A small network was trained on invented records. Each row is its activation on one of them, seen along a few directions.
Each row is followed by the record's values for the fields Sova, Nev, Memik, Dono, Tev.
The largest differences between rows may come from other fields.
In the rows, zero is written as 500.
Random noise pushes rows far along 7 fixed directions. That doesn't count. These rows show it; they differ only by the noise:
[232 477 298 534 483 471 604 531 425 376 506 276 609 500 414 420 386 735
 736 651]
[541 706 653 426 361 354 446 491 483 453 431 643 491 447 484 504 489 503
 249 450]
[583 603 577 566 332 440 497 511 774 507 845 744 666 496 546 570 430 406
 483 408]
[254 530 767 531 551 296 444 576 351 262 222 258 723 451 493 568 370 743
 475 626]
[757 552 573 622 618 674 494 651 583 537 404 729 422 556 395 665 467 387
 136 271]
[594 610 657 381 318 330 423 415 613 487 661 722 544 502 518 520 520 470
 402 433]
[519 628 629 607 651 635 538 674 478 461 308 541 537 412 435 584 414 499
 245 374]
[676 557 436 517 423 544 511 510 651 544 668 743 455 564 434 550 490 425
 377 363]
[560 462 275 572 398 610 574 583 535 578 592 575 425 611 358 502 483 476
 432 508]

[469 620 422 354 306 579 510 446 283 695 487 579 270 400 418 358 613 297
 425 564]
Sova=t2 Nev=s2 Memik=g1 Dono=f2 Tev=b2
[482 579 443 631 697 598 600 524 716 431 676 509 619 412 569 519 402 580
 680 350]
Sova=t2 Nev=s1 Memik=g1 Dono=f2 Tev=b2
[467 481 524 693 746 560 448 501 517 351 349 379 558 534 549 664 310 484
 561 405]
Sova=t2 Nev=s2 Memik=g1 Dono=f2 Tev=b1
[514 693 204 680 344 323 515 575 395 307 332 516 372 568 450 515 338 597
 255 554]
Sova=t1 Nev=s2 Memik=g1 Dono=f2 Tev=b2
[426 454 471 620 625 632 553 561 563 504 624 452 636 489 429 567 396 560
 687 424]
Sova=t2 Nev=s1 Memik=g2 Dono=f2 Tev=b2
[517 550 591 447 550 338 406 300 636 457 523 493 449 519 568 520 490 529
 581 364]
Sova=t2 Nev=s2 Memik=g1 Dono=f2 Tev=b1
[416 563 496 593 420 568 450 540 519 478 612 512 580 431 483 445 494 477
 534 493]
Sova=t2 Nev=s1 Memik=g2 Dono=f1 Tev=b1
[380 481 671 459 682 334 446 442 429 322 259 313 532 476 496 550 430 705
 521 514]
Sova=t1 Nev=s2 Memik=g1 Dono=f2 Tev=b2
[485 616 522 532 455 525 478 447 467 517 356 433 411 486 509 496 481 445
 409 450]
Sova=t2 Nev=s1 Memik=g2 Dono=f1 Tev=b1
[394 695 554 665 207 393 484 605 605 555 631 596 607 471 447 569 454 389
 350 515]
Sova=t2 Nev=s1 Memik=g2 Dono=f1 Tev=b2
[567 448 652 513 374 448 379 460 546 524 585 594 529 576 470 649 546 351
 515 484]
Sova=t2 Nev=s1 Memik=g2 Dono=f1 Tev=b2
[570 411 695 154 442 265 379 281 477 533 525 584 378 550 524 437 682 571
 494 520]
Sova=t1 Nev=s2 Memik=g1 Dono=f2 Tev=b2
[446 504 510 598 682 507 500 435 629 485 398 337 456 507 530 548 435 503
 535 382]
Sova=t2 Nev=s2 Memik=g1 Dono=f2 Tev=b1
[586 357 645 474 613 547 463 536 437 479 370 453 530 547 580 571 519 441
 426 486]
Sova=t1 Nev=s1 Memik=g2 Dono=f2 Tev=b1
[485 631 577 561 238 486 463 577 438 632 499 555 513 469 580 474 492 302
 301 621]
Sova=t2 Nev=s1 Memik=g1 Dono=f2 Tev=b1
[594 457 583 296 340 578 539 543 477 742 667 650 481 455 496 374 670 359
 423 569]
Sova=t1 Nev=s1 Memik=g2 Dono=f2 Tev=b2
[662 572 608 581 524 509 500 546 650 425 649 696 613 467 645 598 431 394
 414 406]
Sova=t1 Nev=s1 Memik=g1 Dono=f2 Tev=b2
[617 403 714 539 599 510 472 587 571 433 550 569 662 523 603 639 468 474
 427 422]
Sova=t1 Nev=s1 Memik=g2 Dono=f2 Tev=b2
[600 541 390 267 481 493 490 335 516 452 685 690 448 469 523 456 552 533
 661 388]
Sova=t1 Nev=s1 Memik=g2 Dono=f1 Tev=b2
[448 567 797 437 603 612 518 636 446 572 436 550 596 329 501 498 572 468
 379 448]
Sova=t2 Nev=s1 Memik=g2 Dono=f1 Tev=b2
[474 495 325 617 734 474 508 535 615 231 487 519 583 586 361 628 339 760
 660 353]
Sova=t1 Nev=s1 Memik=g2 Dono=f1 Tev=b2
[450 701 630 328 510 536 552 501 359 524 320 490 445 306 529 376 556 507
 320 485]
Sova=t1 Nev=s1 Memik=g2 Dono=f1 Tev=b2
[503 575 438 618 299 207 486 480 598 390 510 452 508 596 553 523 412 584
 380 603]
Sova=t1 Nev=s2 Memik=g1 Dono=f2 Tev=b2
[482 487 674 316 323 411 453 413 514 664 638 547 474 432 551 426 624 354
 505 577]
Sova=t1 Nev=s2 Memik=g1 Dono=f2 Tev=b2
[630 464 552 476 465 396 380 419 522 486 597 666 455 605 463 602 507 481
 504 421]
Sova=t2 Nev=s2 Memik=g1 Dono=f2 Tev=b2
[603 576 483 392 529 419 513 403 491 409 446 512 447 481 540 462 485 598
 458 424]
Sova=t1 Nev=s1 Memik=g2 Dono=f2 Tev=b2
[432 520 363 324 572 535 506 324 497 480 603 509 409 433 440 441 552 569
 810 423]
Sova=t2 Nev=s1 Memik=g1 Dono=f1 Tev=b2
[550 464 545 678 359 524 508 624 741 642 775 625 611 545 506 594 444 326
 433 517]
Sova=t1 Nev=s2 Memik=g1 Dono=f2 Tev=b2
[474 601 828 483 553 474 443 483 579 506 445 475 624 371 671 536 500 393
 454 450]
Sova=t2 Nev=s1 Memik=g1 Dono=f1 Tev=b1
[507 521 523 512 460 446 537 524 593 499 599 516 568 475 549 491 475 515
 500 529]
Sova=t1 Nev=s1 Memik=g1 Dono=f2 Tev=b2
[541 475 642 415 672 562 531 392 654 502 541 529 512 411 593 458 556 486
 547 384]
Sova=t1 Nev=s1 Memik=g1 Dono=f2 Tev=b1
[548 358 435 531 393 310 471 442 573 440 608 470 500 668 508 549 492 542
 568 593]
Sova=t1 Nev=s2 Memik=g1 Dono=f2 Tev=b2
[478 623 501 643 282 317 471 537 535 430 546 498 593 526 540 539 394 470
 429 606]
Sova=t2 Nev=s1 Memik=g1 Dono=f2 Tev=b2
[673 503 416 418 708 624 550 512 480 502 459 618 365 473 504 477 551 475
 425 345]
Sova=t1 Nev=s2 Memik=g1 Dono=f2 Tev=b2
[535 532 710 419 625 543 429 534 476 555 498 642 522 402 439 539 543 435
 492 372]
Sova=t2 Nev=s2 Memik=g1 Dono=f2 Tev=b2
[451 513 785 632 673 637 534 715 527 523 463 428 740 303 612 580 408 388
 465 493]
Sova=t1 Nev=s2 Memik=g1 Dono=f2 Tev=b2
[442 757 285 492 700 727 581 412 591 446 566 542 459 244 451 404 435 527
 597 225]
Sova=t1 Nev=s1 Memik=g2 Dono=f1 Tev=b1

Here are new rows. What are their fields?
[588 603 256 441 682 668 656 503 583 386 663 633 492 367 603 399 461 576
 654 364]
Sova=t1 Nev=s1 Memik=g1 Dono=f1 Tev=b2
[294 475 606 489 428 777 585 663 388 813 644 471 573 303 440 400 575 238
 595 631]
Sova=t2 Nev=s2 Memik=g1 Dono=f2 Tev=b2
[487 526 729 255 355 478 453 422 460 648 728 664 566 389 556 393 645 413
 600 571]
Sova=t2 Nev=s1 Memik=g1 Dono=f2 Tev=b2
[488 594 621 409 638 603 511 439 509 586 387 457 418 350 583 440 511 394
 442 406]
Sova=t1 Nev=s2 Memik=g1 Dono=f2 Tev=b1
[441 620 462 377 514 309 446 337 459 427 380 511 307 523 389 449 532 653
 461 430]
Sova=t2 Nev=s2 Memik=g1 Dono=f2 Tev=b2
[620 448 456 650 471 657 456 619 498 616 452 592 397 621 325 672 512 393
 334 405]
Sova=t2 Nev=s1 Memik=g2 Dono=f1 Tev=b2
[521 367 456 504 653 475 408 403 506 425 472 421 481 610 527 570 462 558
 695 443]
Sova=t2 Nev=s2 Memik=g1 Dono=f2 Tev=b1
[404 449 676 449 597 606 516 632 344 637 284 426 441 475 339 482 615 508
 324 518]
Sova=t2 Nev=s1 Memik=g2 Dono=f2 Tev=b2
[438 734 368 559 684 557 577 415 548 350 405 418 497 398 573 458 372 609
 586 317]
Sova=t2 Nev=s1 Memik=g2 Dono=f1 Tev=b1
[587 375 379 830 309 453 523 604 771 615 604 425 493 728 536 626 412 341
 316 590]
Sova=t1 Nev=s2 Memik=g1 Dono=f2 Tev=b1
[513 381 486 498 480 525 557 567 539 591 591 494 500 542 492 478 548 495
 484 578]
Sova=t1 Nev=s2 Memik=g1 Dono=f2 Tev=b2
[490 471 512 565 590 438 413 522 303 373 218 419 403 578 425 612 444 559
 389 509]
Sova=t2 Nev=s2 Memik=g1 Dono=f2 Tev=b2
[606 402 357 523 225 382 455 423 568 571 667 565 411 712 560 498 550 428
 479 617]
Sova=t2 Nev=s1 Memik=g1 Dono=f2 Tev=b1
[410 751 390 341 386 655 637 515 359 624 497 552 390 261 464 277 546 430
 430 514]
Sova=t1 Nev=s1 Memik=g2 Dono=f1 Tev=b2
[630 682 336 482 678 559 501 469 385 333 390 646 400 467 447 517 411 609
 469 290]
Sova=t2 Nev=s1 Memik=g2 Dono=f2 Tev=b2
[487 696 436 541 490 564 572 548 459 474 505 579 469 345 550 453 430 412
 420 463]
Sova=t1 Nev=s2 Memik=g1 Dono=f2 Tev=b2
[362 592 595 456 542 510 391 439 407 492 402 420 474 349 451 422 490 521
 499 466]
Sova=t2 Nev=s2 Memik=g1 Dono=f2 Tev=b1
[530 435 294 346 536 704 565 468 321 564 523 545 364 504 409 402 545 476
 595 500]
Sova=t1 Nev=s1 Memik=g2 Dono=f2 Tev=b2
